Each row below holds a small network's activations on one input, seen along a few directions.
Each table varies a few parts of the input and shows all the possible inputs, shuffled.
Descriptions start from the smaller parts, as in this example, which fits no table here: one of 5 places around a ring, together with either a single point or one of 9 places around a ring or (one of 3 separate values, together with one of 6 places along a line).
Shared parts are said once, and a part with two or three values counts as separate values.
(in the rows, 128 means zero)

Other details of the inputs shift rows strongly along two fixed directions, in all tables alike. That doesn't count.
These rows show it; all are for the same input, with only those details redrawn:
[116 106 127 136 119 107 141 138 133 127 137 141 128 121 111]
[116  89 110 156 114  99 137 143 129 127 133 140 127 108 105]
[105 154  97 132 148 118  41  65  95 137  95 126 127 160 132]
[108 169 121 107 149 127  58  68 107 136 104 131 129 171 138]
[115  89 112 157 114 102 136 144 129 126 134 141 125 108 104]
[118 127 154 108 124 120 154 136 142 124 144 147 127 139 117]
[117 107 134 131 119 109 148 142 137 127 140 143 128 122 111]
[113  87  95 167 116  95 117 134 119 131 124 135 126 106 106]

Rows:
x1: [147  78 107 158 116 141 136 144 118 136 154 103 142  94 128]
x2: [185 155 177 100 115 137 158 165 121  99 135 135 135 179 144]
x3: [137 118  95 170 128 126 134 152 142 133 113 116 119  70 123]
x4: [157 142 141 122 120 132 167 174 102 115 132 147 140 156 160]
x5: [136 111 105 166 111 130 148 146 136 132 113 116 119  76 117]
x6: [111 131 152 100 125 125 170 142 157 123 126 139 117 138 116]
x7: [144 108 107 174 111 124 131 139 122 135 130 123 130  78 120]
x8: [161 160 172  89 132 158 168 127 131 138 152 146 146 130 131]
x9: [119 159  87 135 161 159  39  79 117 132  95  74 114 133 166]
x10: [120 147 175  83 129 129 160 131 149 124 147 150 129 155 125]
x11: [108  99  92 158 132 100 132 151 147 126 114 132 115 101 109]
x12: [124 149  99 141 146 156  37  66  97 135 110  78 131 141 164]
x13: [132 157 183  58 141 139 167 122 137 131 154 162 144 172 122]
x14: [127 175 175  69 143 184 135 106 151 121 131  91 118 159 165]
Q: What do these inputs look like to the network?
A: either one of 2 separate values or (one of 3 separate values, together with one of 4 places along a line)
Q: Which other rows does x6 become when the choice among 3 separate values takes its other values? List them by row number.
A: x5, x14
Q: Which other rows does x11 become when the place on the line of 4 takes its other values? List them by row number.
A: x6, x10, x13

Rows:
x15: [113 113 116 132 131 115 135 146 131 122 125 131 123 134 129]
x16: [135 101 113 157 113 123 134 143 126 123 126 115 125 106 122]
x17: [134 136 125 132 129 133 117 123 133 125 118 116 121 123 128]
x18: [117 140 133 112 138 127 120 111 134 134 126 137 127 136 121]
x19: [130 108 114 159 115 120 133 144 132 124 125 118 121 100 123]
x20: [136 127 120 142 125 130 136 139 126 130 126 127 129 111 134]
x21: [120 145 146  99 138 134 114 105 126 132 137 134 133 155 132]
x22: [136 129 213  79 109 130 244 190 182 110 175 159 123 131 114]
x23: [131 118 121 136 122 118 136 136 117 129 127 140 134 127 122]
x24: [139 158 141 106 136 149 123 114 119 131 124 125 134 147 147]
x25: [127 109 109 154 119 108 137 145 121 130 125 142 130 108 117]
x26: [126 145 139 114 132 124 122 118 135 125 120 134 123 143 121]
x27: [140 148 119 127 139 142  90 104 106 132 119 116 135 144 147]
x28: [135 139 137 114 132 128 122 122 117 128 132 139 136 148 133]
x29: [124 126 123 129 130 138 120 116 124 133 128 117 130 123 132]
x30: [124 126 122 134 124 118 111 117 118 126 118 129 126 139 122]
x31: [121 141 128 113 140 141 127 132 133 122 124 115 122 144 149]
x32: [122 103 110 154 122 124 135 138 133 132 131 121 125  93 122]
x33: [138  98 115 158 114 122 129 145 126 122 134 112 127 108 123]
x34: [132 107 107 152 122 109 136 145 125 130 123 140 130 108 111]
x35: [127 122 119 134 132 136 109 115 121 132 132 113 132 123 134]
x36: [126 102 108 152 124 125 134 137 137 132 129 119 125  93 117]
x37: [116 148 144  99 136 135 119 104 126 134 129 136 131 153 130]
x38: [129 149 149 104 133 130 113 111 125 122 130 131 129 161 133]
x39: [139 163 139 106 141 148 121 115 129 132 120 126 130 141 142]
x40: [111 129 118 132 132 119 112 113 125 135 123 136 127 127 122]
Q: What do these inputs look like to the network?
A: one of 2 separate values, together with either a single point or (one of 3 separate values, together with one of 4 places along a line)
Q: The inputs of x25 and x20 match in every part but the choice among 2 separate values. If x34 is changed in the same way as x25 into x20, which row does it become?
A: x39
Q: Which other rows does x27 become when the choice among 2 separate values takes its other values? List them by row number.
A: x28
Q: Which other rows does x22 become when the choice among 2 separate values takes its other values? List them by row number.
A: x19
Q: Which other rows does x23 become when the choice among 3 separate values takes its other values? List them by row number.
A: x30, x37

Rows:
x41: [159 113 161 134 105 136 212 193 143 111 156 136 132  98 138]
x42: [131 122  71 157 144 134  39  88  91 127  94  86 128 139 148]
x43: [141 101 169 125  98 102 227 201 145 112 162 173 134 111 110]
x44: [112  93 172 116 100 113 227 174 181 125 162 158 118  92  85]
x45: [127  82 167 101 115 128 218 160 149 145 198 166 153 100 102]
x46: [125  66 118 147 112  93 162 169 133 116 145 140 130 119  99]
x47: [137 131  65 177 133  94  44  97  81 139  87 139 136 130 116]
x48: [131 227 212  21 152 156 159 120 136 123 134 168 134 224 162]
x49: [114  87  54 187 133 118  91 127 129 132  96  91 115  73 120]
x50: [104  97  67 182 131  90  73 107 126 142 101 131 118  92  93]
x51: [103 127  65 177 140 127  48  83 109 137  88  90 114  93 141]
x52: [132 236 168  55 153 153  68  49  95 137  96 151 138 218 153]
x53: [141 190 215  24 158 203 166  94 143 147 181 130 154 163 163]
x54: [ 88  85  66 189 123  86  87 114 118 134 103 132 115  86 103]
x55: [103 101  57 188 132 121  85 124 125 138  98  92 112  84 133]
x56: [141 106  56 198 122 119  88 141  92 132  96 107 128 103 146]
x57: [167 113 163 133  97 142 214 184 144 119 153 133 133  97 124]
x58: [121 121  61 182 141 125  49  92 120 142  92  90 116  85 123]
x59: [161 228 149  81 162 172  62  70 105 132 100 116 135 186 171]
x60: [ 94 105  69 159 142  98  78 105 123 134  92 128 116 113 105]
x61: [121 109  72 172 132  94  35  85  90 136 103 123 133 138 111]
x62: [111 189 176  62 149 139  89  74 114 122 128 141 133 206 151]
x63: [140  83 156 131 103 136 213 202 159 112 172 118 125 109 132]
x64: [147 105 160 110 112 108 222 200 149 113 152 168 134 126 107]
x65: [129 205 168  67 156 174  68  64 110 122 120 103 130 195 179]
x66: [119 103 171 102 112 114 202 179 153 115 168 152 128 149 118]
x67: [ 84  95  58 182 132  91  83 117 120 139  97 128 112 104 109]
x68: [147 197 228  34 134 187 162 105 149 119 158 118 131 188 158]
x69: [131 108 173 117 105 146 222 173 183 125 161 121 117  79 111]
x70: [144 226 172  54 167 181  51  50 116 129 118 101 132 207 172]
x71: [163  83 107 167 110 122 181 194 131 116 132 123 131  85 125]
x72: [126  61 128 162  90  94 170 162 131 123 153 143 132 103  89]
Q: The inputs of x71 and x64 match in every part but one. If x59 is changed in the same way as x71 into x64, which row does it become?
A: x47
Q: What do these inputs look like to the network?
A: one of 2 separate values, together with either a single point or (one of 3 separate values, together with one of 5 places around a ring)
Q: Which other rows does x70 become when the choice among 2 separate values takes its other values? List them by row number.
A: x61
